[[123 128 132 140 112 138 121]
 [120 151 121 125 112 138 123]
 [142 125 139 125 112 134 109]] -> 121

[[119 141 126 143 124 132]
 [126 130 125 130 128 129]
 [118 150 127 140 144 156]] -> 132

[[125 120 120 128 128]
 [131 124 126 133 119]
 [154 125 129 127 126]] -> 128

[[140 121 110 105 125 123 102]
 [150 147 125 137 136 128 134]
 [130 144 115 118 152 155 123]] -> 102

[[155 153 157 151 145 149 150]
 [128 128 146 140 154 154 148]
 [156 152 155 148 149 149 149]] -> 150

[[130 148 140 108]
 [135 112 104 120]
 [116 142 123 152]] -> 108

[[136 129 142 138 127 115]
 [117 107 125 118 119 134]
 [131 137 120 132 133 127]] -> 115

[[144 125 138 122 151]
 [146 111 137 156 135]
 [141 137 143 102 146]] -> 151

[[129 126 125 122 130 128]
 [152 134 135 124 128 131]
 [126 130 131 133 126 128]] -> 128
---
[[137 116 114 118 132]
 [125 137 105 121 144]
 [144 108 124 111 130]] -> 130

[[129 110 143 106 129]
 [130 126 153 100 123]
 [128 115 106 148 136]] -> 136

[[135 102 109 127 125]
 [134 156 137 139 130]
 [129 136 150 117 127]] -> 127

[[135 123 152 152]
 [156 133 141 126]
 [143 148 146 135]] -> 135

[[128 132 135 124]
 [129 138 123 127]
 [126 130 126 153]] -> 153

[[125 152 138 112 134 128]
 [120 102 122 142 129 125]
 [138 118 139 126 153 119]] -> 119

[[107 107 108 138 105 143 111]
 [120 120 120 134 121 134 120]
 [108 108 109 138 106 142 112]] -> 112

[[135 131 113 133 127 139]
 [154 121 118 146 149 123]
 [119 125 137 114 104 127]] -> 127
---
[[127 122 130 131 128 137 124]
 [126 126 126 130 128 152 128]
 [126 129 121 129 128 101 129]] => 101

[128 131 100 147 143 103 156] => 103

[155 124 147 131 130] => 131

[123 156 127 157] => 127

[128 140 135 152] => 135

[111 149 157 136] => 157
---
[[126 124 132 115 123 126 135 134 133 127 135 133 133 122 133]
 [132 132 142 130 125 126 135 138 112 127 107 137 122 128 111]
 [129 143 133 133 125 135 135 135 116 127 123 121 115 135 115]
 [140 135 131 130 152 128 114 123 147 113 122 125 131 124 144]
 [123 158 145 122 128 129 137 127 122 132 111 119 151 134 118]
 [139 132 138 135 130 142 123 135 124 132 123 135 121 126 110]
 [132 111 134 134 129 126 130 125 132 122 136 126 119 125 114]
 [129 133 135 146 130 140 123 132 113 135 120 130 130 136 126]
 [140 125 140 127 139 118 111 110 133 125 126 129 140 117 132]
 [130 148 146 134 134 129 123 141 120 130 117 117 130 134 111]
 [113 134 136 107 127 130 127 125 125 125 121 126 140 122 135]] => 115

[[143 113 115 130 129 113 106]
 [146 111 114 130 129 111 106]
 [141 116 118 129 129 116 113]
 [115 140 138 127 127 140 142]
 [116 139 137 127 127 139 142]
 [114 141 139 127 127 141 144]
 [113 141 139 127 127 141 144]
 [112 142 140 126 127 142 145]
 [144 113 115 130 129 113 106]] => 113

[[127 137 122 136 134 124]
 [121 135 127 125 142 144]
 [133 128 134 143 141 124]
 [142 118 127 123 123 124]
 [127 131 118 142 134 120]
 [105 128 126 124 134 124]
 [131 126 133 111 134 128]
 [131 115 119 121 113 124]
 [120 116 136 124 134 139]
 [123 139 126 124 136 110]
 [123 128 132 142 132 109]
 [121 134 140 123 120 135]] => 124

[[130 129 116 135 133 126 121 125 127 131 128 137 135]
 [139 124 106 126 139 135 120 126 130 125 121 143 140]
 [124 134 123 139 128 125 126 125 123 129 127 133 129]
 [135 125 125 131 127 133 134 128 121 130 119 128 122]
 [137 130 115 133 131 124 117 127 121 128 124 145 141]
 [134 126 120 126 130 130 141 133 121 126 123 131 123]] => 129

[[132 128 129 125 126 126 129 130 136 108 122 123 125 130 126]
 [136 126 126 127 128 127 133 124 131 124 129 130 128 136 130]
 [131 128 121 126 125 132 120 140 125 130 130 129 130 129 129]
 [130 130 121 130 129 127 126 124 153 124 127 125 131 125 124]
 [129 127 128 123 129 131 124 131 144 134 130 127 129 124 129]
 [136 130 129 122 126 130 129 133 136 128 126 127 126 129 123]
 [128 131 131 131 124 133 123 126 123 129 127 127 129 134 124]
 [129 127 124 132 128 124 126 134 140 108 130 134 135 129 127]
 [131 129 134 128 128 129 129 132 113 120 131 128 134 131 131]] => 129

[[135 111 106 140 137 134 114 108 141 137 136 136 137]
 [122 139 143 117 120 122 141 138 120 122 118 121 119]
 [130 138 150 132 130 132 144 140 128 134 130 131 127]
 [132 129 144 128 124 130 141 133 128 128 132 128 130]
 [122 120 118 123 124 126 133 116 132 126 124 124 118]
 [141 130 121 141 139 143 134 122 143 139 142 141 139]] => 127

[[103 133 104 132 113 126 103 123 147]
 [130 142 120 138 142 129 105 105 113]
 [133 116 153 118 154 140 112 120 119]
 [109 141 122 118 142 114 137 148 117]
 [124 142 143 131 133 150 113 110 146]] => 119
